Look-ups in named tables: a row name and a column name give one cell, copied from the table.

suvalu =
cols = ral, nemub, rul, daz
soga: [0.19, 0.78, 0.24, 0.65]
sazi: [0.64, 0.39, 0.49, 0.34]
bokasip: [0.78, 0.24, 0.73, 0.13]
valeme: [0.22, 0.70, 0.16, 0.80]
valo: [0.68, 0.17, 0.73, 0.30]
zivo: [0.66, 0.19, 0.78, 0.25]
runam: [0.34, 0.65, 0.22, 0.67]
bafab: [0.84, 0.18, 0.75, 0.09]
burafi: [0.58, 0.42, 0.56, 0.30]
kavenez: [0.33, 0.64, 0.38, 0.52]
futor: [0.22, 0.69, 0.14, 0.79]
kep: [0.76, 0.08, 0.84, 0.19]
zev: [0.84, 0.19, 0.76, 0.09]

What is the ral of valo in suvalu? 0.68
What is the nemub of valeme in suvalu? 0.70
What is the ral of zivo in suvalu? 0.66
What is the rul of zev in suvalu? 0.76
What is the nemub of futor in suvalu? 0.69
What is the rul of zivo in suvalu? 0.78
What is the nemub of runam in suvalu? 0.65
What is the nemub of kavenez in suvalu? 0.64
What is the rul of bokasip in suvalu? 0.73

Table zepe
         benopa  lezi
mogezu       62   197
dubires     143   123
dat          79   178
rumimag     143   118
saso        181    73
faz         192    61
tik          20   210
geg          89   169
bef          22   215
vagagis      58   201
rirorad      22   207
novut       110   156
lopobil      87   176

dat, lezi -> 178
saso, lezi -> 73
geg, benopa -> 89
rirorad, lezi -> 207
lopobil, lezi -> 176
vagagis, benopa -> 58
Which row has the largest benopa? faz

fel =
fields: vip, fas, bam, botag
zizav: [231, 88, 116, 47]
kuga: [229, 88, 119, 49]
fevares: [167, 87, 92, 71]
rim: [245, 82, 115, 38]
belegab: [161, 88, 93, 75]
kesavu: [152, 89, 90, 79]
rov: [234, 79, 107, 40]
pagoz: [81, 105, 87, 119]
lizuzil: [87, 114, 110, 126]
los: [224, 79, 104, 43]
nivi: [240, 82, 117, 41]
nuvu: [69, 116, 105, 135]

What is the bam of fevares in fel? 92
What is the botag of zizav in fel? 47
What is the fas of nivi in fel? 82
What is the bam of rim in fel? 115
What is the botag of nivi in fel? 41
What is the vip of zizav in fel? 231
What is the botag of kesavu in fel? 79
What is the botag of lizuzil in fel? 126
What is the botag of nuvu in fel? 135
What is the bam of lizuzil in fel? 110
What is the fas of kesavu in fel? 89
What is the botag of fevares in fel? 71
What is the fas of los in fel? 79
What is the fas of rim in fel? 82
What is the fas of nuvu in fel? 116
What is the botag of pagoz in fel? 119

vemule.csv
,sus,rufeno,vus
zipip,235,128,53
lovum,17,128,195
nado,205,227,116

vus of lovum = 195
rufeno of zipip = 128
rufeno of nado = 227
vus of nado = 116
sus of lovum = 17
sus of nado = 205
sus of zipip = 235
vus of zipip = 53
rufeno of lovum = 128
Row with the largest vus: lovum

Table tapose
|  | dor | tal | zoz | gol | bino | nav | mebazeg | nid | dasidir |
|---|---|---|---|---|---|---|---|---|---|
| lesedet | -52317 | 50009 | -34235 | -29218 | -29946 | -41094 | -33557 | -44033 | -48260 |
| nopu | 25796 | -88095 | -27609 | -35999 | -41594 | -34240 | -31580 | -52841 | 12362 |
| gif | -23282 | -50357 | -45058 | -29271 | -32799 | -38475 | -23088 | 25815 | -48068 |
| gilu | -47403 | 66707 | -27006 | -30920 | -31440 | -40735 | -38398 | -82216 | -32971 |

bino of gilu = -31440
nid of gilu = -82216
gol of gif = -29271
tal of gilu = 66707
nav of gilu = -40735
nav of gif = -38475
dor of lesedet = -52317
dasidir of gilu = -32971
nav of lesedet = -41094
zoz of nopu = -27609
Which row has the largest mebazeg? gif

geput:
,loze,geverof
kagesed,75.634,32.973
valufu,64.472,25.773
zevagug,25.854,38.236
totumor,83.884,76.569
tosed,26.867,42.978
les,67.808,17.801
numore,44.608,81.001
gon,80.368,64.663
pifadi,56.098,28.615
gegis,34.813,45.369
suf,29.939,49.308
duden,82.931,67.032
faned,52.608,97.617
vel,51.286,88.233

loze of faned = 52.608
loze of tosed = 26.867
geverof of kagesed = 32.973
loze of gegis = 34.813
geverof of les = 17.801
geverof of duden = 67.032
geverof of gon = 64.663
loze of numore = 44.608
geverof of tosed = 42.978
loze of valufu = 64.472
geverof of zevagug = 38.236
loze of gon = 80.368
loze of zevagug = 25.854
geverof of vel = 88.233
loze of duden = 82.931
Row with the largest loze: totumor

demab:
        motufa  fupitib  togil
mageso   -4.16    -6.17   1.49
kepun    -0.79     3.00  -7.86
kivir    -2.97     8.43  -7.62
tul       2.93     6.35  -1.58

kivir, fupitib: 8.43
kepun, togil: -7.86
kivir, motufa: -2.97
tul, motufa: 2.93
tul, togil: -1.58
kepun, motufa: -0.79
mageso, togil: 1.49
kivir, togil: -7.62
mageso, motufa: -4.16
kepun, fupitib: 3.00
mageso, fupitib: -6.17
tul, fupitib: 6.35

Table vod
         vapiru    vup    rop   sema  soruk  kalef  feseb   pana    vog
lutalod   44378  -8405  38495  21895  69724  32758  32356  31639  28228
zatos     44330  63491  41857  36267  35366  24785  50757  25441  28080
penir     26962  32758  14644  67043  31786  31917  46716  25253  32894
dakiteb   37767  23910  -5699  43898  27734  16026  44231  34370  16261
par       38105  66624  43703  36480  45399  37305  24875  28958  53654
nat       39394  15819  14424  39690  42898  28684  22760  48067  31300
belanap  -80181  47729  23036  -7013  77137  39922  47470  28544  17978

What is the vup of penir in vod?
32758
What is the sema of lutalod in vod?
21895
What is the sema of zatos in vod?
36267
What is the rop of nat in vod?
14424
What is the soruk of par in vod?
45399
What is the vapiru of belanap in vod?
-80181
What is the vup of belanap in vod?
47729
What is the sema of nat in vod?
39690
What is the feseb of zatos in vod?
50757
What is the feseb of lutalod in vod?
32356
What is the vog of nat in vod?
31300
What is the soruk of nat in vod?
42898
What is the vapiru of dakiteb in vod?
37767
What is the feseb of nat in vod?
22760
What is the kalef of lutalod in vod?
32758
What is the sema of par in vod?
36480
What is the vapiru of lutalod in vod?
44378
Row with the largest kalef: belanap

Table pud
,darem,ketok,zakemoz,gepid,vibapot,fizepob
tesug,0.499,0.499,0.045,0.511,0.606,0.319
mekug,0.498,0.507,0.090,0.475,0.596,0.306
mis,0.531,0.525,0.495,0.503,0.555,0.521
mugibi,0.490,0.542,0.444,0.503,0.455,0.372
kon,0.535,0.540,0.226,0.089,0.761,0.285
nodobe,0.441,0.577,0.628,0.581,0.237,0.282

mugibi, darem -> 0.490
mekug, darem -> 0.498
kon, zakemoz -> 0.226
mekug, zakemoz -> 0.090
kon, ketok -> 0.540
kon, vibapot -> 0.761
kon, gepid -> 0.089
mis, ketok -> 0.525
mugibi, fizepob -> 0.372
mugibi, zakemoz -> 0.444
mis, darem -> 0.531
mis, vibapot -> 0.555
mugibi, vibapot -> 0.455
nodobe, darem -> 0.441
kon, darem -> 0.535
nodobe, gepid -> 0.581
mekug, ketok -> 0.507

Table vib
,zatogif,dor,zelopo
lebifum,4.10,5.63,1.15
folave,7.21,7.25,6.15
beduko,6.66,8.11,5.47
gorilis,8.62,3.11,6.18
lila,6.95,7.59,6.72
nuz,7.81,6.89,6.60
ruvegi,6.72,7.69,4.65
lapag,5.70,6.37,7.42
gug,7.41,6.04,4.52
rofebus,8.13,7.17,6.47
vis,8.98,5.28,6.56
dofub,3.90,5.16,8.18

zatogif of nuz: 7.81
dor of lapag: 6.37
zatogif of rofebus: 8.13
zelopo of dofub: 8.18
zelopo of lebifum: 1.15
dor of nuz: 6.89
zelopo of rofebus: 6.47
dor of lila: 7.59
zelopo of gug: 4.52
zelopo of nuz: 6.60
dor of vis: 5.28
zatogif of lila: 6.95
zatogif of gug: 7.41
zelopo of lila: 6.72
zelopo of folave: 6.15

Table bub
|  | geb | kiseri | tav | bil | reb | pokugi |
|---|---|---|---|---|---|---|
| motu | 110 | 107 | 136 | 76 | 56 | 134 |
| vumize | 112 | 147 | 105 | 108 | 97 | 192 |
| kosobel | 162 | 177 | 87 | 97 | 141 | 185 |
| vufepor | 12 | 96 | 169 | 158 | 1 | 147 |
| sutot | 78 | 142 | 36 | 111 | 27 | 46 |
| mukol | 168 | 92 | 61 | 67 | 71 | 132 |

reb of vumize: 97
kiseri of vufepor: 96
tav of sutot: 36
geb of sutot: 78
pokugi of mukol: 132
bil of motu: 76
pokugi of motu: 134
tav of vumize: 105
reb of motu: 56
kiseri of vumize: 147

